These are the activations of a small neural network, seen along a few directions. Each row is one input.
In each table, some parts of the input vary, and every possible input appears once, in random order.
A made-up example of a description, with smaller parts first: one of 2 separate values, together with either a single point or one of 11 places around a ring or (one of 4 places along a line, together with one of 5 places around a ring).
Shared parts are said once, and a part with two or three values counts as separate values.

Other details of the inputs shift rows strongly along two fixed directions, in all tables alike. That doesn't count.
To show where, the next rows are all for the same input, with only those details redrawn:
[  1   0   9 -15  17  10  -9 -21 -12   6 -13   1  12  12   7]
[  1   0   7 -13  15   7  -6 -17 -10   5  -9  -1  12  13   6]
[ -2  -4 -10   0  10 -14   2 -12   6  -7  16   3  -7  11  13]
[-10   6  -3  10  -6 -14  23  21   2  -2  17 -23  14  19 -11]
[ -1  -5 -10  -1  11 -14   1 -14   6  -7  16   4  -8  11  14]
[ -2  -2  -7  -1   9 -11   3  -9   4  -5  13  -1  -2  12  10]

Rows:
row 1: [  7  -1   6  -1  14  10   7 -21  -6   0 -10   9  -3   2   1]
row 2: [ -3  -4  -2  14  11  -9  13 -12   1 -10   8   7 -19  -8   8]
row 3: [  5 -10 -15  -9 -12  -4  -7   6  10   0   9  10  -3  -1   7]
row 4: [ -4   9   1   8   2   1   3  25  -5   1  -3 -24  20   8 -13]
row 5: [ 10 -11 -13   1   7  -5  -4   4   7  -7   1   4 -11   2   6]
row 6: [ -2   4  -9   2  -4  -6 -17   5   7  -5  14   7  -2  -6   7]
row 7: [  1  -8  -9   1  -7  -4 -12   7   9  -6  10  11 -17 -13  10]
row 8: [ -7   1   0  11  13 -18  -3  -6  -5  -9  12   1 -19  -4  12]
row 9: [  5   1   4   0 -27   6  16  14   2  11  -5 -10  15   3 -17]
row 10: [  5   3   8 -15   4  15 -29  -9  -8   4 -10   9  14  -5   1]
row 11: [  5  -1   3  12 -10   6  22  16  -3   5 -12 -18  10   9 -20]
row 12: [ -6  -1  -2  10  13 -11  -2  -8   2 -10  14   0 -16   0  13]
row 13: [ -5   1 -16   9  -5 -17  13  27   7  -6  19 -24  14  12  -8]
row 14: [  2  -3  -9  17 -13  -5  30  23   6   3   5 -21   1  10 -19]
row 15: [ 16 -11  -2  -7   4   8   3 -18  -1   7 -17   3  -2   3   5]
row 16: [  4 -10 -11   7   8 -14  -6   7  -1  -8   1   2 -22  -9  12]
row 17: [ -2   8   7   8  -1   7  29  10  -5   6  -1 -16  12  10 -20]
row 18: [ -5  -3  -3  18  -7 -10  16  39   0  -6   3 -23   3   1 -13]
row 19: [-34  27  -1 -57   4  -3 -14 -13  24 -18 -58   2 -13  -9 -21]
row 20: [ -3   5  -6  11 -24  -5  10  40   7   0  10 -11   8   1 -14]
row 21: [ -3  14  36 -13  12  31 -15  15 -42  19 -48 -31  44   1 -23]
row 22: [ -6  -2  -6   5  -1 -12 -19   4   5 -10  16   8  -9 -14  10]
row 23: [  3   1 -11  -6  -6  -9 -14   1  10  -3  16   5   2  -3   7]
row 24: [  2  -7 -12   2   6  -8  18 -17   7  -5  12   8 -11   5   9]
row 25: [ -4   4  -4   0  -2  -8  -7  -8   9  -3  23  13 -10   1   7]
row 26: [ -2  -4 -10   0  10 -14   2 -12   6  -7  16   3  -7  11  13]
row 27: [  7  -3  -2 -10  19   4 -17 -10  -2   3  -9   1  10   3   6]
row 28: [  2  -8  -6  10 -13 -10  -2  -4   2  -3   5  14 -25 -17   7]
row 29: [  8 -14 -18  -5   4  -7   1   4   8  -3   3   0  -5   6   9]
row 30: [ -7   7  19  -7   2  12 -18 -11 -11   5  -5   6   5  -6   4]
row 31: [  2  -1   5 -13  -4  11   3 -22  -3   7  -2  17   5  -2   4]
row 32: [-34  17 -29 -36  17 -32   4  -8  43 -32 -32  -4 -40  -3  -9]
row 33: [ -5  15  31  -5   9  25   0   6 -26  12 -28 -24  32  11 -17]
row 34: [  2  -2   8  -8  20  13 -22  -9 -13   2 -17  -5   7  -5   7]
row 35: [ -4   7  13  -6   4   9 -18 -15  -6   1  -1  12   0  -4   9]
row 36: [ -1  15  38 -17  11  33  -1   2 -30  25 -40 -23  50  18 -24]
row 37: [  6   2   8 -12  -3  10   1 -24  -1   7  -3  17   3  -4   4]
row 38: [ -4   2  15  -1   0  11  -2 -17  -9   2  -6  16  -4 -14   3]
row 39: [ -7   8  -1  13 -21  -9  29  16  11   2  22  -2   7   2 -15]
row 40: [  7  -8 -15  -4  -7  -4 -10   5  13  -2  13  14 -13  -5   6]
row 41: [ -2   5  -1  -4  -6 -10  -4  -7   8  -2  19   8  -2   3   7]
row 42: [ -4   6  -9  12  -2 -11  11  30   5  -4  16 -26  13  11 -16]
row 43: [ -1   3  11 -12   5  16 -30  -7 -11   4 -11   4   9 -12   5]
row 44: [ -2  -2  -2  13  10 -12  13 -11  -5  -8   7   6 -23 -10   8]
row 45: [ 13 -11  -2  -4   7   8   3 -16   1   9 -18   6  -2   2   3]
row 46: [  4   2   6   1  14  11   7 -20  -7   2 -11   8  -4   1   5]
row 47: [-10  12  -2  13 -18  -8   2  34   5  -5  19 -18  13  -2 -14]
row 48: [  5  -2  -2   0  -2   2  11  26   1   7  -9 -17  17  10 -13]
row 49: [  2   2   6  -7  19   6  -8 -17  -6   2  -3   2   0   9   5]
row 50: [  7  -7  -7   5 -15  -1   2  -4  10  -1   5  13 -12  -5   0]
row 51: [-10   7   6   6  -3 -13 -10  -1  -5  -4  15   8 -12 -10   7]
row 52: [  7 -10 -12   3 -14  -6   3  -8  15   3   8  16 -12  -6   5]
row 53: [  5  -5  -8   7 -15   0   2  -3   9   1   3  12 -13  -7   3]
row 54: [  1   7  14  -5  -2  18  -1 -17  -8   8 -10  15   4  -6   0]
row 55: [ -9   6 -10   3 -21 -11   6  30   7   0  21 -16  20   6 -13]
row 56: [ 16  -9   1 -18  12  13 -12  -8  -6   7 -23   1   8   5   6]
row 57: [ 10 -12 -18   0   9  -7  -2   3  10  -5   7   4 -16   2   8]
row 58: [  2   2   8  -4  18   5  -9 -17  -7  -2  -5   3   1   8   5]
row 59: [-6  8  1  4 -4 -6 -7 -3  5 -3 16 11 -6  0  8]
row 60: [  5 -14 -11  13   2  -5   7  -8   7  -5   2   3 -24  -7  10]
row 61: [  8  -8   2 -14 -12  16  -4 -15  -3  13 -16  11   7  -1   0]
row 62: [ -4   3   9   2  -2   0   0 -14  -9   0   2  17 -13 -17   5]
row 63: [  3  -4   5  -9  -2   5 -21   2 -11   3 -12  11  -7 -16   6]
row 64: [  9  -8  -5  -4 -10   7  -3 -13   6   6  -2  15 -10  -5   1]
row 65: [ -6   1   4   8  -7   0   7  -8   3  -3  13  12 -13 -12   4]
row 66: [  0  -8  -2  10 -14  -3   1  -1   4  -2   2  11 -16 -14   3]
row 67: [-15   8   7  21  -1 -14  17  24  -4  -7  13 -22   4   6 -10]
row 68: [  3  -3  -6   6   8  -6  18 -13   7  -1   8   7  -7   3   3]
row 69: [ -7   8   2  22  -6  -4  34  18   1  -5  10 -18   2   4 -14]
row 70: [-12  12   4   9 -18 -12  14  23   7   3  23 -10  15   9 -15]
row 71: [  6  -5 -16  -1  11 -14  -8  -4  10  -9  13  -2  -4   3  12]
row 72: [-19  13  11  18 -17 -12  11  28  -1  -4  20 -14   8  -1 -14]
row 73: [  5 -11  -9  14   2 -12   6  -5  -1  -5  -2   3 -26 -10   8]
row 74: [  6  -2  -6   3   6  -6  19 -14   6  -3   8   4  -8   4   5]
row 75: [  9  -9 -11  11   1  -2   8  -7   6  -1  -4   4 -17   0   7]
row 76: [  3   3   8  -8   0  14   1 -20  -3   7  -1  17  -1  -4  -1]
row 77: [-13  11   1  15 -18 -15   0  37  -4  -4  16 -18   9  -8 -14]
row 78: [  2   0  16  -3  16  19   3 -22 -14   5 -19   3  -1  -5   3]
row 79: [ 12 -13   0 -12   5  16   1 -20  -8  12 -26   2   5   6   3]
row 80: [  3  -4  -8   0  -9  -1 -10  10   8  -5   7   9 -10  -9   7]
row 81: [-11  11   9  -3 -17   1   8  15  -4   7   9 -12  24  12 -14]
row 82: [-12  14   6  13 -19 -10  12  25   4  -3  22 -12  12   8 -17]
row 83: [  2   0  -6  -9   2   2 -22  -5   4   0   9  10   1  -5   5]
row 84: [  7 -12   4   3   9   9  -2 -15  -8   2 -22   4 -11  -8   6]
row 85: [  6   2  12 -15  18   9 -10 -23 -10   6 -13   1  10  10   8]
row 86: [  2 -10  -7   9 -13  -2   0  -5   9  -2   7  12 -21 -13   7]
row 87: [ -5   2   9   5 -18   4   1  33  -6   3  -5 -11  13  -6 -16]
row 88: [  1  -1 -10   6  12  -8 -10   2   4 -11   8  -5  -6  -2   9]
row 89: [  9  -8 -15  -7 -10  -8  -8   3  14  -3  12  13  -9  -4  10]
row 90: [  3   1   4  -2  -2   6   1 -20   2  -1   4  21  -7  -6   3]
row 91: [ 12  -6   2 -11  14  16 -15  -5  -8   5 -25   3   2   1   7]
row 92: [  1   6  18  -7   1  22  -4 -20 -11   7 -14  14   3  -9   1]
row 93: [ -1   1  -7   6 -24  -8  12  37  11   4  13 -10  13   3 -16]
row 94: [ 11  -4   6 -17  -1  18 -22  -4  -6   6 -18  13   7  -4   0]
row 95: [ -3  -5  -7   8  14 -11 -12   2   0 -11   6  -3  -8  -7  10]
row 96: [ 10  -8  -1  -6  13  10 -12  -2  -4  -1 -17   1  -4  -2   9]
row 97: [ -3  11  13 -10 -10  14  -9  20  -9  15 -10 -14  37   4 -20]
row 98: [  2   8  27  -5 -19  33   3  11 -19  20 -35 -14  29  -1 -24]
row 99: [  4  -3 -12   4  12  -9 -10   0   6 -10  10  -1  -4   2   6]
row 100: [  4 -13 -12   5   8  -7  -5   5   7  -9   4   1 -19  -5  12]
row 101: [  2   0   5  14 -10   8  21  18  -4   5 -13 -22   8   5 -16]
row 102: [ -8  13  10  11   1   0  13  17  -8   2   0 -21  16  14 -12]
Question: What do these inputs look like to the network?
Answer: one of 2 separate values, together with either a single point or (one of 5 places around a ring, together with one of 10 places along a line)
Question: The inputs of row 43 and row 34 match in every part but the choice among 2 separate values. If row 97 is changed in the same way as row 43 into row 34, which row does it become?
Answer: row 27
Question: The inputs of row 96 and row 80 match in every part but the choice among 2 separate values. If row 32 is changed in the same way as row 96 into row 80, which row does it become?
Answer: row 19
Question: Which other rows does row 9 become when the place on the line of 10 takes its other values? List them by row number.
Answer: row 28, row 50, row 52, row 53, row 61, row 64, row 66, row 86, row 98
Question: Which other rows does row 24 become when the choice among 2 separate values takes its other values? List them by row number.
Answer: row 31
Question: Which other rows does row 58 become when the choice among 2 separate values takes its other values? List them by row number.
Answer: row 82
Question: A walk changes only the place on the ring of 5. It starts at row 48 and steps to row 45. List the rest of the walk in order.
Answer: row 68, row 36, row 27
Question: A walk changes only the place on the line of 10. It starts at row 3 and steps to row 89. List the rest of the walk in order.
Answer: row 93, row 40, row 94, row 20, row 80, row 7, row 87, row 63

Rows:
row 103: [-14  15   6  13 -19  -7   5  38   0  -4   5 -11   1 -12 -17]
row 104: [ -8   0  -4   5 -16 -18   3  30  -3   2  11 -25  17   8  -8]
row 105: [ -3   3  13  -2   3  14  -7 -12  -6   1 -26   5 -11 -16  -2]
row 106: [  3   4 -11  12 -16   2  21  29  15  -2  -4 -17   4   4 -23]
row 107: [ -2   2  14   0  22  11   5 -17 -15  -2 -21   1  -7  -7   2]
row 108: [ -8   7   1 -19 -12   3 -10  -6   9  -1   1  19   0  -6   0]
row 109: [ -7   1 -27   0  -1 -31 -11 -18  27 -19  45  25 -25  -5  24]
row 110: [ 25 -13  19  52 -38  18  29  20 -25  27  45   2  24   0  -4]
row 111: [ -2   1   0 -15  -5   5  -2 -29  12   0  -9  22 -12  -5   3]
row 112: [  1   5  -7  14   6  -3  15  28   6  -3  13 -26  16  19 -13]
row 113: [ 10   7  19 -23  14  39 -28   3 -21  17 -37 -12  44   5 -15]
row 114: [ 12 -17 -37  12  20 -21  13 -15  29 -21  25  16 -38  -1  21]
row 115: [ -7   6   6   2  10  -1 -24  -3  -8  -6   2   3  -2 -12   6]
row 116: [ 11 -18   0 -25   8  12 -23 -39  -8   8 -37  21 -17  -8  20]
row 117: [  7 -16  -6  -7  14  -8   6 -23  -6   1 -15   5 -13   4  16]
row 118: [-13  17   5   6  -6 -11  22  13   4  -1  20 -18  16  20 -14]
row 119: [ -7  -2   0  10  -5 -18  16  24  -5   0   9 -29  13  20  -6]
row 120: [ 10 -12 -36   2   0 -21 -14   3  34 -21  28  26 -36 -13  20]
row 121: [ -5  14  40 -10  23  33 -15  -7 -36  13 -38 -17  30   5 -10]
row 122: [  9 -16   2 -33   7  10 -39 -27 -10   8 -27  26 -11 -12  22]
row 123: [-11  13   3   6  -9  -9  39   9   6   1   9 -15   9  13 -21]
Question: What do these inputs look like to the network?
Answer: either a single point or (one of 4 separate values, together with one of 5 places around a ring)
Question: A walk changes only the place on the ring of 5. It starts at row 103 and steps to row 115. List the rest of the walk in order.
Answer: row 121, row 107, row 105
Question: Which other rows does row 109 become when the place on the ring of 5 takes its other values? List them by row number.
Answer: row 108, row 111, row 118, row 123
